Each row below holds a small network's activations on one record, seen along a few directions.
Here are examples, each followed by its value of one field, RIVU.
Records without RIVU are marked missing.
Other fields move the rows too, some of them a lot.
In the rows, zero is written as 500.
Strong random noise was added to every row along 4 fixed directions; ignore it. To show where, here is one row again and again, with new noise each time:
[531 417 621 314 542 380 534 393 427 367 403 543 580 449 410 465]
[510 477 611 478 412 586 560 584 512 463 449 495 407 488 461 482]
[478 618 544 565 268 802 529 719 470 469 411 419 260 513 449 532]
[565 496 605 483 414 490 507 632 556 512 525 510 380 514 558 508]
[632 448 644 467 321 495 636 656 682 683 540 477 531 361 681 330]
[556 446 634 517 482 438 493 635 592 502 579 552 332 577 558 550]

[421 412 389 419 579 522 560 379 554 485 467 431 676 455 541 415]
nubu
[472 650 266 288 538 565 473 305 317 451 327 403 600 463 433 584]
kud
[731 670 508 365 285 398 415 498 428 585 385 472 750 271 691 301]
mife
[549 646 517 579 350 511 380 730 513 533 509 429 267 575 644 620]
sakab
[538 725 227 307 402 484 368 511 450 534 446 296 695 351 636 460]
kedem
[602 414 557 556 535 180 436 635 678 613 715 548 362 598 723 541]
sakab
[596 614 508 361 531 294 425 456 468 494 479 511 563 462 551 493]
ruke
[532 566 404 339 534 419 444 431 402 372 397 480 655 417 517 470]
lusul
[535 487 424 382 567 396 464 427 446 397 433 510 672 431 510 437]
lusul
[421 518 436 483 532 613 484 483 435 439 412 456 431 536 335 587]
kedem
[493 659 351 469 351 708 470 543 402 357 372 390 529 478 407 482]
daf
[560 417 492 592 461 547 610 556 680 639 534 503 547 422 585 452]
daf
[377 611 379 384 545 628 498 417 396 409 382 418 516 431 357 517]
ruke
[529 488 471 500 414 547 571 596 600 706 526 515 483 337 618 417]
nakis
[582 476 706 583 546 292 444 577 608 531 597 607 293 613 581 594]
mife
[478 741 226 322 359 635 436 579 373 560 410 333 454 382 530 557]
ruvu
[432 489 533 406 550 546 611 325 424 355 343 526 555 462 351 475]
moz
[619 511 424 358 569 156 375 409 566 556 589 495 674 513 687 485]
kud
[483 323 465 590 607 513 602 448 726 666 604 547 574 503 555 478]
kud
[544 662 540 507 389 505 400 613 365 454 405 495 286 542 541 576]
nakis
[431 490 391 609 518 605 419 570 471 415 508 534 302 643 409 658]
nubu
[436 449 523 624 523 517 593 572 723 624 619 529 332 572 604 545]
moz
[402 513 600 583 468 818 632 478 391 441 280 484 380 469 307 482]
mife
[422 539 439 537 468 737 543 483 431 372 371 452 435 559 346 554]
daf
[404 356 585 535 624 442 455 422 512 390 489 593 369 613 419 673]
nubu
[531 435 581 477 618 377 468 477 536 553 614 544 369 537 573 629]
missing
[441 491 438 459 573 516 495 450 511 493 438 414 564 469 484 503]
kedem
[442 418 561 539 508 586 603 513 646 652 509 532 516 362 494 428]
ruke
[570 262 716 467 512 385 689 457 710 716 508 548 647 335 630 337]
ruvu
[636 392 575 427 537 289 556 524 641 559 565 530 677 424 652 347]
sakab
[385 445 469 464 510 544 499 410 435 443 415 530 497 437 406 482]
nakis
[435 302 568 558 609 581 688 459 624 507 454 540 579 416 473 413]
lusul
[504 514 544 403 456 527 633 414 507 520 409 514 544 407 516 428]
moz
[560 651 400 390 536 458 295 380 143 295 363 497 651 570 304 496]
missing
[538 532 329 379 439 397 500 524 595 755 549 386 585 338 739 459]
ruvu
[637 724 383 453 333 616 367 593 331 447 443 462 526 481 517 556]
missing

Which value of RIVU does each new row have?
[392 443 512 539 420 742 666 520 559 538 385 418 470 435 466 443]
nubu
[571 697 474 563 272 661 357 647 358 449 396 502 363 505 510 501]
nakis
[532 377 452 426 500 575 716 439 620 661 454 466 751 293 609 264]
lusul
[472 452 734 544 501 456 561 522 542 490 465 573 279 529 439 580]
mife
[430 488 407 388 718 340 333 351 263 179 400 551 464 657 286 670]
sakab
[462 389 406 631 637 499 521 544 727 639 735 524 336 717 581 596]
kud
[443 438 465 438 605 466 535 328 454 384 379 494 594 478 368 551]
daf
[584 390 573 472 541 437 621 500 660 597 509 487 691 401 572 344]
kedem
[450 515 553 475 395 681 657 481 501 551 343 439 415 403 439 553]
daf
[545 455 666 335 477 313 475 342 366 387 374 618 526 411 407 480]
nakis
[562 559 404 624 424 553 432 627 575 527 536 478 443 556 573 550]
daf
[484 492 522 562 553 552 459 536 509 407 471 497 441 601 393 554]
kedem
